A small network was shown many inputs. Here are its activations along a few directions, one row for each input.
Each table varies a few parts of the input and shows all the possible inputs, shuffled.
A made-up example of a description, with smaller parts first: line(4) and (point or line(9) or (values(3) and ring(5))).
Shared parts are said once, and a part with two or three values counts as separate values.
(in the rows, 128 means zero)

Other details of the inputs shift rows strongly along three fixed directions, in all tables alike. That doesn't count.

Rows:
r1: [142 142 137 101 118 125 137 144 126 106 134]
r2: [ 88 118 115 157 129 123 111 111 107 138 140]
r3: [101 131 112 154 122 129 105 113 123 136 139]
r4: [104 110 132 157 129 127 116 113 113 137 119]
r5: [147 116 156 110 122 125 155 138 116 110 114]
r6: [129 148 124  99 106 115 151 141 129 111 134]
r7: [127 142 131 105 114 116 160 138 114 107 137]
r8: [115 120 122 149 128 138 103 129 140 138 124]
r9: [158 119 117 170 149 150 142 101 101 154 146]
r10: [134 124 145 113 119 125 166 139 113 111 125]
r11: [233 107 130 154 155 189 176 121 101 148 169]
r12: [151 127 138  94 120 135 143 159 149 113 123]
r13: [109 115 122 148 129 140  93 131 139 137 124]
r14: [132 131 144 108 109 123 156 142 124 110 120]
r15: [154 112 102 194 138 176 123 103 109 164 170]
r16: [136 146 137 104 111 122 139 142 130 103 134]
r17: [ 70 102 130 131 129 118 108  95 121 158 147]
r18: [107 116 115 153 124 135 103 126 142 145 128]
r19: [ 40 107 114 157  90 126  68 132 140 135 134]
r20: [101 124 117 155 122 126  98 115 121 135 137]
r21: [136  89 104 189 137 185  90 121 136 170 157]
r22: [242 167 101 158 244 121 202  70 109 186 100]
r23: [138 126 128 131 141 126 156 126 122 136 121]
r24: [140 148 132  98 114 125 135 149 134 105 134]
r25: [143 117 158  74 120 128 149 125 132 128 142]
r26: [141 130 146 112 115 124 161 137 119 111 118]
r27: [128 115 153 113 120 119 167 135 102 108 121]
r28: [ 95 114 119 156 130 131 114 120 124 142 130]
r29: [ 61  84 110 209 130 145  63  95 114 165 134]
r30: [118 115 117 146 134 146  92 135 149 140 128]
r31: [ 90 118 137  99  90 129 100 166 154  99 127]
r32: [131 194  98 107 205  52 146  94 141 150  62]
r33: [114 113 121 146 133 144  90 133 145 138 125]
r34: [106 117 119 150 125 137  96 129 143 140 125]
r35: [ 92 142 123  94  90 119  99 161 154  97 139]
r36: [ 88 121 142  99  85 126 103 163 145  97 125]
r37: [116 132 108 146 130 141  89 129 144 136 143]
r38: [147 119 148 104 122 136 136 149 133 108 120]
r39: [101 129 101 151 129 129 115 118 124 142 146]
r40: [111 120 118 144 130 130  98 119 123 137 134]
r41: [146 112 153 107 121 131 146 142 118 111 116]
r42: [109 105 130 150 131 137  94 124 127 138 120]
r43: [136 129 147 110 111 124 149 144 128 107 120]
r44: [147 115 103 189 135 171 110 109 119 157 167]
r45: [148 125 148  97 121 134 140 152 138 105 119]
r46: [135 148 127  92 109 123 134 152 141 105 134]
r47: [130 113 153 113 125 116 172 131 100 111 116]
r48: [136 143 138 105 112 120 140 141 125 103 133]
r49: [152  91 122 193 148 178 139 105 102 161 158]
r50: [116 134 100 139 129 139  90 133 153 141 145]
r51: [ 87 112  92 191 133 159  45 112 143 159 158]
r52: [ 32 102 110 159  98 124  71 131 135 138 139]
r53: [140 197 102  92 186  54 141 108 158 141  62]
r54: [127 176  99 139 215  62 122  82 151 176  42]
r55: [220 122 116 158 143 183 176 120 113 149 170]
r56: [125  87 120 195 140 168 121 105 101 159 154]
r57: [ 82 118 147 102  87 123 101 158 139  94 123]
r58: [ 78 121 149 108  85 118 104 154 137  94 122]
r59: [132 147 132 105 109 122 135 145 132 104 135]
r60: [145 114 154 100 124 127 144 146 126 107 113]
r61: [140 128 141  96 113 132 140 155 140 109 120]
r62: [168 113 110 155 128 170 164 124 107 146 177]
r63: [151 121 161  78 121 125 161 122 128 128 141]
r64: [112 175 101 147 220  57  98  77 156 172  36]
r65: [121 138 136 104 114 111 158 135 108 104 134]
r66: [104 118 120 155 123 135 100 125 137 138 126]
r67: [137 119 158  84 118 119 168 113 117 130 141]
r68: [180  99 129 182 149 174 145 109 108 155 147]
r69: [ 83 122 147 107  84 120 108 157 138  95 124]
r70: [138 149 129  94 111 125 134 151 138 105 134]
r71: [153 181 130 100 214  48 147  97 143 145  27]
r72: [ 85 113 115 155 128 120 115 110 104 138 139]
r73: [141 116 155 114 117 122 157 134 113 109 115]
r74: [130 148 128 104 105 119 139 143 134 105 134]
r75: [141 146 135  98 116 125 136 146 132 104 134]
r76: [148 126 153 108 120 127 152 143 123 106 118]
r77: [130 144 136 107 113 112 152 131 114 107 128]
r78: [ 92 133 138  99  95 112 105 148 129  99 131]
r79: [ 65 129 100 138 102 127  62 138 152 131 144]
r80: [151 131 131 128 136 126 143 121 115 128 129]
r81: [150 189 117  89 192  64 132 113 153 133  65]
r82: [ 79 140 122 107  83 109 115 144 133 103 137]
r83: [144 129 140 102 113 130 148 152 139 114 122]
r84: [ 94 115 126 160 124 131 104 115 124 138 123]
r85: [139 130 143 104 110 124 151 147 135 109 120]
r86: [142 119 157  70 122 127 144 130 140 126 142]
r87: [141 127 151 113 119 121 164 133 113 110 115]
r88: [222 114 131 160 148 182 174 116  99 147 166]
r89: [114 169 109 143 218  51 106  76 146 169  33]
r90: [218 119 127 160 147 177 177 115 101 144 166]
r91: [130 145 135 107 109 118 140 138 127 104 133]
r92: [227  92 138 166 151 201 170 125 103 150 162]
r93: [189 120 121 152 123 181 151 131 118 135 174]
r94: [140 117 154  99 119 128 137 150 129 105 116]
r95: [103 185  77 155 209  64  90  73 151 179  64]
r96: [ 88 143 124  96  83 112 109 156 147  99 138]
r97: [134 139 139  98 118 120 130 145 130 105 130]
r98: [134 148 128 100 107 122 138 147 139 106 135]
r99: [116 134 104 144 129 142  87 131 148 137 145]
r100: [142 120 156  86 120 121 159 115 126 132 140]
r101: [131 134 140 109 117 111 159 127 105 109 126]
r102: [ 68 100  98 201 124 143  56  97 120 161 151]
Each input here is: line(6) and (point or (values(2) and line(8))).
Q: The inputs of r50 and r79 match in every part but the line(6) part. If r81 is changed in the same way as r50 into r79, which row does it become?
A: r1
Q: The inputs of r11 and r72 match in every part but the line(6) part. If r99 is changed in the same way as r11 into r72, which row does it become?
A: r32
Q: The inputs of r43 and r10 match in every part but the line(6) part. If r20 is changed in the same way as r43 into r10, which row does it become?
A: r2
Q: Start at r12 and move only the line(6) part, one step at a time. The first step leads to r21. Which rows follow, in order?
A: r83, r18, r19, r52
Q: Start at r37 and move only the line(6) part, one step at a time. The first step leads to r24. Which rows follow, in order?
A: r59, r44, r15, r7
Q: Which other rows does r91 become when the values(2) part takes its other values? List them by row number.
A: r64
Q: Which other rows does r84 become when the line(8) part takes its other values? List them by row number.
A: r4, r14, r19, r26, r29, r54, r87

Rows:
r103: [136 152 119 114 147 107 130 130 148 132  99]
r104: [195 109 115 165 132 193 162 120 107 152 192]
r105: [ 66  67 151 146  45 176  87 160 115  98 184]
r106: [ 63 128 114 136 108 117  64 132 149 125 128]
r107: [134 123 153  96 112 122 158 147 124 105 119]
r108: [ 32 106 129 139  85 117  63 130 133 120 138]
r109: [139 126 148 100 118 121 163 142 126 112 115]
r110: [ 61 124 113 139 109 118  61 139 151 124 122]
r111: [167  87  96 235 192 188 103  78 113 205 146]
r112: [161 147 137  93 123 124 159 140 129 112 133]
r113: [152 136 140  98 118 131 143 147 133 107 128]
r114: [124 168 115  98 152  86 133 121 144 129 100]
r115: [115 127 135 124 134 113 122 121 128 130 113]
r116: [165 112 113 174 165 156 143  93 109 172 148]
r117: [108 136  98 166 166 121  72 106 151 161 106]
r118: [155 153 133 109 116 119 168 146 114  98 127]
r119: [141 148 118 120 153 112 126 129 146 135 102]
r120: [142  90 155 127  86 171 145 148 106 109 167]
r121: [155 142 138  97 119 128 151 142 132 110 132]
r122: [104 177 106 134 194  50 126  89 130 147  48]
r123: [149 127 148 102 118 125 164 132 115 115 132]
r124: [149 132 140 104 126 121 172 126 112 120 135]
Q: The inputs of r111 and r110 match in every part but one. If r107 is changed in the same way as r111 into r110, which row does it become?
A: r119
Q: What is each input in this table made of?
A: values(2) and (point or line(10))
Q: Which other rows does r124 become when the values(2) part takes its other values? List them by row number.
A: r104
Q: Which other rows does r114 become when the values(2) part takes its other values? List them by row number.
A: r116

Rows:
r125: [163 106  88 217 165 191  91  92 129 191 165]
r126: [129 118 142 116 108 135 153 137 118 116 140]
r127: [ 97 126 119 134 102 131 110 130 126 122 153]
r128: [136 118 145 110 109 138 137 149 129 116 133]
r129: [133 119 145 117 119 132 131 139 129 115 126]
r130: [ 86 140 113 143 163  83 100  94 136 154  85]
r131: [156 125 156 102 119 126 177 132 109 111 125]
r132: [225 122 112 161 170 176 160 109 121 166 150]
r133: [122 121 149 115 115 122 143 128 109 111 128]
r134: [117 162 105 118 166  80 121 106 139 145  93]
r135: [111 145 122 126 169  90 101 110 139 139  83]
r136: [104 112 131 131 108 140 106 141 139 122 138]
r137: [100 125 119 158  98 134 111 150 120 103 128]
r138: [ 94 114 128 133 104 135 116 132 123 124 144]
r139: [102 119 124 134  89 145 113 139 120 114 173]
r140: [105 106 135 131 106 137 107 140 134 119 137]
r141: [135 129 130 113 121 137 129 141 136 118 130]
r142: [103 149 121 123 162  81 121 104 134 148  82]
r143: [140 128 135 112 122 136 137 142 137 119 129]
r144: [200 160 144  78 157 108 209 132 119 115 108]
r145: [130 142 126 114 115 129 118 140 139 119 137]
Q: What is each input in this table made of?
A: point or (values(2) and line(10))
Q: Start at r145 and move only the line(10) part, one step at a time. The first step leads to r125. Which rows follow, in order?
A: r132, r141, r143, r136, r128, r140, r129, r135
Q: Which other rows does r139 become when the values(2) part takes its other values? List them by row number.
A: r145
